These are the activations of a small neural network, seen along a few directions. Each row is one input.
Each table varies a few parts of the input and shows all the possible inputs, shuffled.
A made-up example of a description, with smaller parts first: one of 8 places around a ring, together with either a single point or (one of 2 separate values, together with one of 4 places along a line) or one of 9 places around a ring.
Shared parts are said once, and a part with two or three values counts as separate values.

Other details of the inputs shift rows strongly along two fixed directions, in all tables alike. That doesn't count.

Rows:
r1: [  10   -6   -8  -38  -36  -52 -110   30  -40   10  -45   31]
r2: [-48  16  27 -34 -12 -65 -87  33 -27   2 -66  20]
r3: [-24   5   8 -32 -15 -59 -98  27 -37   3 -58  39]
r4: [-40  95 -57 -32  17  13  81 -82 -57  71 -60 -51]
r5: [ 29 -30  -1  58  25  43  46  -6  47 -25  63   6]
r6: [-31  80 -65 -54   4  20  82 -80 -64  74 -54 -53]
r7: [-14 -33  23  31  28  41  71   1  49 -31  53  -7]
r8: [  2 -76  69   9 -13 -28 -79  80  42 -66  23  47]
r9: [  27   20    4  -25  -43  -62 -111   31  -35   16  -46   11]
r10: [  3 -38  35   3   3  48  83   9  47 -29  51 -36]
r11: [ 34 -38  -5  48  18  47  47  -5  43 -25  67   5]
r12: [ 46  -6  11  72  17  34  46  -4  53 -21  63 -14]
r13: [-33 -11  18 -64 -32 -54 -85  38 -35   3 -53  18]
r14: [ 53 -63  66  17 -42 -32 -93  84  44 -54  35  18]
r15: [ 23  96 -97  -6   6  15  47 -93 -67  84 -34 -33]
r16: [ -9 -41  19  20  21  45  72   2  46 -31  57  -8]
r17: [ -7 -21  42  24  16  40  82   7  54 -31  43 -34]
r18: [ -14   56 -102  -44   14   28   60  -91  -78   73  -34   -6]
r19: [  -5   21    1   -8  -16  -63 -111   25  -32   10  -58   33]
r20: [  0 -28  11  54  39  40  58  -7  47 -33  54  14]
Each input here is: one of 4 places along a line, together with one of 5 places along a line.
A walk changes only the place on the line of 5. It starts at r9 and steps to r11. List the rest of the walk in order.
Answer: r8, r16, r6
Change only the place on the line of 4 in r17. List by row number the other rows that result.
Answer: r4, r6, r10

Rows:
r21: [-26  -3  10   6   3   7  35   7  19 -10  -6 -15]
r22: [ 24 -15  32   5  -8   2 -17  24  13 -30  10   3]
r23: [-26  30 -34  -3  25  51 100 -59  -6  17  -9 -23]
r24: [ 13 -39  40  22  -6 -25 -53  49  19 -44  21  47]
r25: [ 24 -22  29  18   8  -8 -17  23  18 -21   2  20]
r26: [-24  -1  -6 -22  23  25  73 -26 -10  10  10 -14]
r27: [-20 -28  40  -2  -1   1   6  31  20 -33 -13  12]
r28: [ 18  20 -27  26  21  14  47 -31   6  21  11 -18]
r29: [  9 -31   5  18   0   1 -34  27  24 -13  21   4]
r30: [ 13  12 -33   6  -6  27  45 -32   5  21  24 -17]
r31: [ 16 -25 -19  11  13  21   8  -2   1  -3  12  12]
r32: [-29   7 -11 -14  19  15  69 -22   0  15  17 -31]
r33: [ 27  -4   7   6   1  16  23   1  -4 -10   8  -2]
r34: [-27   5  -5 -23  22  27  66 -31  -4   7  12 -18]
r35: [ 19 -28  18  -1 -19   1 -18  19  20 -24  18  16]
r36: [ 16  22 -19  23  22  26  40 -40   4  20  11 -13]
r37: [  9 -16  16  22   3  -7 -26  15  15 -29  23  32]
r38: [-49  30  14 -47 -29 -57 -77  26 -34  15 -84   3]
r39: [  1  28   5 -32 -15 -58 -95  12 -40  17 -71  23]
r40: [  7 -14  10  30  -1 -19 -24  24  18 -21  28  19]
r41: [-51  70 -52 -67   4  -9  23 -63 -76  71 -60 -28]
r42: [ 10 -33   8  17   0   7 -36  21  20 -16  19   8]
r43: [ 17 -12  28  25   4 -12 -26  23  29 -13  12   2]
r44: [  2  47 -23 -35 -25 -46 -51  -1 -57  36 -60 -12]
r45: [ 22 -17  -7  -1 -10  15  21  -4   4  -4  15  11]
r46: [ 11 -35   0  19   0  -6 -29  30  21 -14  20   4]
r47: [ 16  -9 -12   7 -14   5  17   0  13   2  23  -7]
r48: [ 13 -19 -19  10  13  23   2  -8   7  -5  15   7]
r49: [  0  34   7 -37 -34 -55 -89  24 -44  20 -59  -3]
r50: [ 20 -12  34  12 -12   1 -21  25  15 -23  15  -6]
r51: [-49  60 -31 -46 -10 -17  -9 -35 -56  46 -81 -13]
r52: [ 14  10 -29   5  -6  33  44 -37   1  18  23 -12]
r53: [  4   7 -10  29   7   4   4  -7  10  -2  30   9]
r54: [  6 -12  18  28  -1  -7 -30  15  17 -22  28  23]
r55: [-31  -7  18 -15   9   6  30   3  13  -1  18 -21]
The inputs of r23 and r38 match in every part but one. If r35 is changed in the same way as r23 into r38, which row does it become?
Answer: r30
Describe the family of inputs behind these rows.
Answer: one of 5 places along a line, together with either one of 2 separate values or one of 5 places around a ring
Which other rows agree with r42 in the place on the line of 5? List them by row number.
Answer: r36, r41, r50, r51, r52, r54

Rows:
r56: [ -1   7  -9  22  19  37  73 -25  18  -1  18 -21]
r57: [ 14   9 -11  -9 -16 -13 -26   5 -16   9 -20   2]
r58: [ -9 -35  38  19   8  10   5  27  35 -40  22  13]
r59: [ 28 -16   6  18   7  22  24   0  16 -13  33  -2]
r60: [-19  29 -19 -16   7  -4  20 -27 -26  21 -27   0]
r61: [  6   1 -13 -10  -7 -13 -32   0 -15  14 -16   4]
r62: [-11 -57  57  13  -4  -7 -30  57  47 -54  32  17]
r63: [ -6  26 -39  -3   6   3   1 -29 -28  26 -15   6]
r64: [ 17  12 -20  31  15  36  54 -31  15   7  34 -13]
r65: [  1 -26  39   0 -19 -45 -97  54   4 -32 -21  39]
r66: [ -2 -28  41  14  -4   5   3  29  41 -33  31  -5]
r67: [-11   7   7 -25  -7 -18 -16   5 -19   8 -18  -7]
r68: [ 14 -49  51  30  -5 -16 -42  55  45 -47  36  28]
r69: [  9   5 -11 -14 -11 -16 -25   0 -20   8 -15  16]
r70: [  4  12  -8  -1  -3 -20 -27  -3 -17   6 -19  18]
r71: [  1  26 -36  -2   9   1   0 -27 -24  32 -19  -3]
r72: [-16  18   9 -15  -9 -17 -18   3 -10   8 -23  -4]
r73: [ 18  -9   2  26   3  19  20  -3  27 -11  38  -6]
r74: [  4  30 -39  -4  -4  -3   3 -24 -23  30 -15 -11]
r75: [ -5  23 -42  -8   3   2   0 -29 -28  26 -11   3]
r76: [  0  11  -4  20  18  38  72 -30  18  -1  22 -19]
r77: [ 17 -10   1  34   7  18  22   3  26 -10  30  -5]
r78: [  6 -14  18   7   1  26  39   1  25 -17  25 -11]
r79: [  7 -17  19   5   9  24  41   3  20 -17  27 -11]
r80: [  0   1 -15 -11  -9 -11 -32  -1 -20   9 -12  13]
r81: [-21  25 -23 -16  10   1  14 -23 -21  28 -27 -12]
r82: [ 17 -21  -1  20   6  17  24  -2  19 -11  38   6]
r83: [ 23 -16   4  21   7  19  23  -1  18 -10  39  -5]
r84: [-16   0   1 -24  -5 -13 -19   4 -13  10 -25  -5]
r85: [ -6 -39  35  13   7   7   2  30  41 -31  27  -3]
r86: [  1 -15  17  10   1  23  38   0  27 -14  30 -15]
r87: [  1  23 -40  -8   6   1   0 -28 -23  31 -15  -6]
r88: [  5   9  -9   0   1 -14 -31  -1 -13   9 -25  10]
r89: [ 10  12  -7  -9 -17 -15 -31  -1 -15  12 -12   1]
r90: [-18   3   2 -25  -9 -19 -14   3 -17   8 -18   4]
r91: [  0 -18  12  12   2  21  38   5  26 -14  26 -17]
r92: [ -7   7   3 -23 -15 -13 -13   9 -14   6 -29  -6]
r93: [-16  -7  25 -17 -20 -35 -50  37   1 -10 -23   0]
r94: [ -3   7  -5  16  25  35  72 -26  13   3  30 -21]
r95: [-19  50 -47 -13   9  14  50 -49 -32  44 -26 -27]
r96: [-23  28 -21 -17   6  -5  18 -25 -25  25 -21  -3]
r97: [ 11   2 -12 -13  -7  -9 -30   2 -16  11 -21   7]
r98: [ -9   0 -14  11  20  33  73 -27  15   2  33 -14]
r99: [  6  13  -8  -8  -5 -20 -31   1 -18  11  -9   2]
r100: [ 21 -17  -1  25   0  19  22   2  23 -10  32  -8]
r101: [ 10   2  22   1 -18 -32 -63  25  -2 -11 -21  17]
r102: [  8 -20  46  -2 -19 -52 -96  58   4 -24 -13  25]
r103: [ 27 -12   5  20  -2  24  22  -1  22 -13  31  -2]
r104: [ 14 -34  23  24   1  -1 -10  26  34 -30  40  15]
r105: [ 10  17  -2  -1  -1 -19 -29  -1 -19   7 -19   8]
r106: [  5   2 -14 -13 -10  -8 -29   0 -21   6 -17  17]
r107: [-17  25 -20 -15  11   2  15 -26 -22  23 -33  -9]
r108: [-11  -3  36 -15  -8 -35 -48  31  -6 -14 -27   9]
r109: [-27   7   0 -16  -1 -13 -19   3 -15   5 -23   8]
r110: [-23  18 -27 -25   1   5  15 -26 -29  23 -20  -5]
r111: [  3 -25  12   6  11  28  38   3  25 -15  21  -9]
r112: [  8  34 -33   3   1  -1   5 -27 -24  25 -24  -5]
r113: [-12   4   3 -28 -10 -16 -11   4 -18   4 -23   7]
r114: [ -2 -14  16  11  14  19  39   2  24 -15  34 -14]
r115: [-17   0   0 -27  -8  -8 -15   4 -19   2 -25   8]
The inputs of r75 and r65 match in every part but one. If r74 is changed in the same way as r75 into r65, which row does it become?
Answer: r112
The inputs of r62 and r110 match in every part but one. If r73 is changed in the same way as r62 into r110, which row does it become?
Answer: r89
Describe the family of inputs behind these rows.
Answer: one of 2 separate values, together with one of 5 places along a line, together with one of 6 places around a ring
Change only the choice among 2 separate values in r70. List by row number the other rows that result.
Answer: r60
Change only the place on the line of 5 in r91. List by row number the other rows that result.
Answer: r56, r92, r93, r95

Rows:
r116: [ 3 -5 -1  3  0  2 -3  3  3  0 15  2]
r117: [-7 -5 13 -4  4 -1 10  4  4 -4  3 -7]
r118: [-20  15  -9 -25   0 -18 -18  -5 -26  19 -37  -2]
r119: [ 6  0  3 12  1  1  1  4  7 -3  0  1]
r120: [ 7 -8  2  5  3  8 -1 -1  3 -6  0  6]
r121: [ 7  2  4 11 -1  0  2  4  5 -6  2 -1]
r122: [-14  -7   6  -4   0   4   8   3   5  -9   2   3]
r123: [-10  -4  10  -3  -4   4   7   6  10  -6  -1  -5]
r124: [ -9  43 -56  -4  28  44  96 -70 -22  46  -3 -35]
r125: [-9 -2 11 -4 -5  3 10  5  7 -8  0 -7]
r126: [-11  -8   7  -4   9   1   8   5   4  -6   1  -1]
r127: [10 -7 -1  3 -4  3  1  4  7 -1  4 -1]
r128: [11 -4  8  2 -1  4  1  0  1 -6  5  2]
r129: [ 5  1  4  9  3 -1  2  2  3 -4  7  7]
r130: [ 6  1  6 10  0 -2  3  2  3 -4  5  2]
r131: [ -6  -3  12  -4   3   1   9   6   6  -5   0 -10]
r132: [ 4  1  4  8  1 -2 -2 -1  6 -2 10 -1]
r133: [  2  15 -12 -21 -15 -21 -28   0 -24  15 -29   0]
r134: [ 2 -2  0 11  5  0  1  2  3 -7  4  9]
r135: [-11  -4  11  -6  -2   2   9   3   5  -6   5   1]
r136: [ -3  11 -17 -21 -10 -21 -30  -2 -26  14 -27   9]
r137: [ 9 -4  5  2  2  5  1  0  1 -5  6  7]
r138: [ 4  0  2 10  2  1 -3  1 11 -1  5 -3]
r139: [-10  -4  12  -5  -4   1  10   3   5  -6   4  -4]
r140: [ -2  14 -11 -19  -5 -15 -30  -5 -28  11 -31  12]
r141: [ 5 -4  1  4 -2  1 -2  3  3  0 13 -4]
r142: [-14  -8   7  -2  -1   5   7   3   7  -7  -1   0]
r143: [ 6 -3  0  5 -3  3 -2  5  5 -2 10 -7]
r144: [11 -4  5  4  0  8  0  2  5 -4  0  1]
r145: [ 0 -3 -2  9  5  0 -4 -1  7 -4  9  5]
r146: [ 1 -9 -4  7  1  5 -5  2  5  0  9  0]
r147: [12 -2  6  3 -1  6  1  2  3 -7  1 -1]
r148: [  6 -12  -5   4  -1   3   0   2   5  -2   5   4]
r149: [-8 -5 12 -5  6 -1  8  5  4 -4  4 -2]
r150: [ -4  17 -15 -16 -11 -17 -31  -2 -23  21 -26  -3]
r151: [ -8  18 -16 -11  -4 -19 -31  -7 -21  18 -28   5]
r152: [ 5  2  2  9  0 -1 -2  1  9 -4  7 -4]
r153: [10 -7  1  1 -5  0  2  2  3 -2  9  0]
r154: [ 1 -8 -5  5  2  3 -4  3  3 -3 12  3]
r155: [ 2 -4  0 13  4  2  0  2  5 -4  1  6]
r156: [ 8 -7 -1  0 -3  0  2  2  3 -2 11  5]
r157: [ 3  0  2  7  3 -2 -3 -1  6 -2 12  4]
Describe the family of inputs behind these rows.
Answer: one of 6 places around a ring, together with either one of 2 separate values or one of 5 places around a ring
The inputs of r150 and r116 match in every part but the place on the ring of 6. If r144 is changed in the same way as r150 into r116, which row does it become?
Answer: r137
The inputs of r155 and r134 match in every part but the place on the ring of 6. If r151 is changed in the same way as r155 into r134, which row does it become?
Answer: r145
Change only the choice among 2 separate values in r122. List by row number the other rows that result.
Answer: r126
Change only the choice among 2 separate values in r125. List by row number the other rows that result.
Answer: r131
